Each row below holds a small network's activations on one input, seen along a few directions.
In each table, some parts of the input vary, and every possible input appears once, in random order.
Descriptions start from the smaller parts, as in this example, which fits no table here: ring(5) and (point or ring(11) or (values(3) and line(6))).
Shared parts are said once, and a part with two or three values counts as separate values.
(in the rows, 128 means zero)

Other details of the inputs shift rows strongly along two fixed directions, in all tables alike. That doesn't count.

Rows:
x1: [122  97 142 121 100 108 199  87  84  84  94 166]
x2: [ 90  44 132 149 122 175 131 205 109 115  72 161]
x3: [101 117 145 147 120 111 151 110  89 124 106 139]
x4: [111 112 149 146  92  96 186 103  81  83  96 179]
x5: [157 132  88 120 165 153  63 167 156 174 156 109]
x6: [103 115 175 115  71 106 168 112 125  91  98 192]
x7: [100  71 117 155 155 155 104 189 119 121 114 134]
x8: [110 182 143 125 117  75 107  62 152 153 172  91]
x9: [115 159 154 123 102  74 133  74 144 110 156 150]
x10: [109 104 162 117  82 111 187 100 114  78  88 165]
x11: [104 166 129 142 129  85 119  93 134 117 164  89]
x12: [130  87 121 145 139 189 106 222 129 156  87 138]
x13: [130 150 128 107 127  88 103  76 147 130 177 129]
x14: [141 146 169 127  72 122 173 122 119  81 110 200]
x15: [108 156 132 119 127  92 125  81 137 126 146  74]
x16: [145 158 103 123 176 149  73 140 160 191 153  65]
x17: [131 187 140 147  98 110 168  93 122  93 138 125]
x18: [121 148 137  95 123  94 104  70 155 147 152 117]
x19: [156 160  97 133 176 138  72 149 151 176 178  76]
x20: [137  77 147 114 119 182 151 192 132 116  68 178]
x21: [126 152 138 146  97 139 158 137 120 116 105 121]
x22: [142 155 136 132  97 116 172 115 112  85 136 132]
x23: [158 175 120 105 131 121 118  84 161 145 158 111]
x24: [110  69 116 146 148 150 120 181 116 106 127 117]
x25: [138  95 119 135 147 178 128 186 127 134  86 120]
x26: [125  97  98 128 173 136  65 165 138 159 168  98]
x27: [149 157 104 110 170 148  61 133 167 194 154  83]
x28: [157 143 139 121  96 122 151 112 136 103 137 165]
x29: [145 125 143 135  94 136 191 133 110  75 105 175]
x30: [140 209 130 122 129 104 132  68 143 141 159  61]
x31: [138 154 155 134  89 127 150 106 143 119 114 162]
x32: [153 133 132 114 115 142 157 120 139 116 121 143]
x33: [123 112 107 125 162 125 104 122 138 143 152  87]
x34: [134 161 110 145 140 139 100 146 140 169 130  86]
x35: [143 141  99 135 166 156  58 171 156 180 154 112]
x36: [142 144  99 146 168 152  68 179 146 176 150  94]
x37: [144 185 140 144  95 102 156  89 121 107 138 137]
x38: [130 121  97 100 179 130  48 124 157 177 174  83]
x39: [124  91 116 112 152 136 103 146 136 137 134 115]
x40: [126  90 122 106 152 136  97 144 146 138 136 125]
x41: [114 124 158 108 107 110 139  84 141 111 127 148]
x42: [123 105 130 141 131 106 157 107  85 105 132 145]
x43: [120 174 125 116 138  79 128  54 144 122 172  63]
x44: [137 144 172 118  66 125 175 109 128 102  96 199]
x45: [132  83  98 139 170 181 131 208  93 159  73 126]
x46: [109 128 143 136 103 102 136  97 130 102 141 152]
x47: [156 172 138  96 105 119 151  65 148 118 145 147]
x48: [148 104 136 119 112 151 187 156 116  91  79 161]
x49: [117  54 138 121 114 149 144 171 122  88 104 197]
x50: [123 151 118 129 132  88 119  81 134 119 171 102]
x51: [114 125 144 129 123  99 160  76  95 117 113 127]
x52: [149 203 116 120 134 106 136  67 143 133 170  62]
x53: [ 90  61 122 157 148 169 108 210 119 130  93 112]
x54: [129 142  84 154 176 152  84 171 109 203 124  79]
x55: [103  30 133 123 128 178 130 197 119 115  75 169]
x56: [144  77  91 135 173 178 132 206  90 151  83 126]
x57: [143 101  99 147 162 158 135 185  83 137 108 133]
x58: [136 145 144 148  90 115 196 117  74  94  95 179]
x59: [105 100 129 120 131 134  83 152 141 156 128 137]
x60: [119 181 128 115 122  74  92  59 157 143 189 117]
Each input here is: values(2) and ring(5) and (point or line(5)).
Q: Changing only the ring(5) part turns x26 into x55. The same change can be made to x24. Which row results?
A: x15
Q: Which other rows does x50 become when the ring(5) part takes its other values? List them by row number.
A: x2, x7, x10, x33
Q: List by row number the other rows that have the ring(5) part and the values(2) part in common with x34.
A: x12, x21, x31, x44, x54
Q: Which other rows does x59 become when the line(5) part takes its other values? List them by row number.
A: x2, x6, x8, x53

Rows:
x61: [ 97  86 163 133  85 123 150 138 117  92  99 196]
x62: [134 108 110 142 155 181  96 212 137 159 103 120]
x63: [146 156 115 130 145 144 100 141 145 162 141  96]
x64: [118  44 102 114 172 167  80 192 134 146 124 125]
x65: [143 212 164 133  67  88 177  59 133 108 133 151]
x66: [139 213 137 162  95  78 220  50  75  96 116  93]
x67: [135 153 158 143  74 130 173 135 117 103  97 182]
x68: [ 98  85 159 130  90 124 147 137 123  93 100 190]
x69: [121 105  98 115 175 126  72 130 143 149 173  95]
x70: [171 231 102 113 166  96  95  54 155 182 197  48]
x71: [ 86  55  91 172 186 155 110 204  75 139  94  81]
x72: [107  71 154 108  97 129 157 129 124  84 102 183]
x73: [115 184 118 111 154  75  61  52 168 174 205  61]
x74: [167 183 145 113  87 103 183  62 130 102 134 141]
x75: [ 94  67 172 120  76 131 176 134 118  68  84 213]
x76: [122  91 114 108 158 133 103 134 132 138 138 126]
x77: [148 101 102 131 164 183  97 207 138 160 107 112]
x78: [162 160 100 126 157 138 108 134 139 149 158  92]
Q: Changing only one part turns x65 into x68. The same change can be made to x70. Which row results?
A: x76
Q: Describe the family of inputs behind these rows.
A: values(2) and (point or line(8))
Q: Which other rows does x75 become when the values(2) part takes its other values? List them by row number.
A: x62
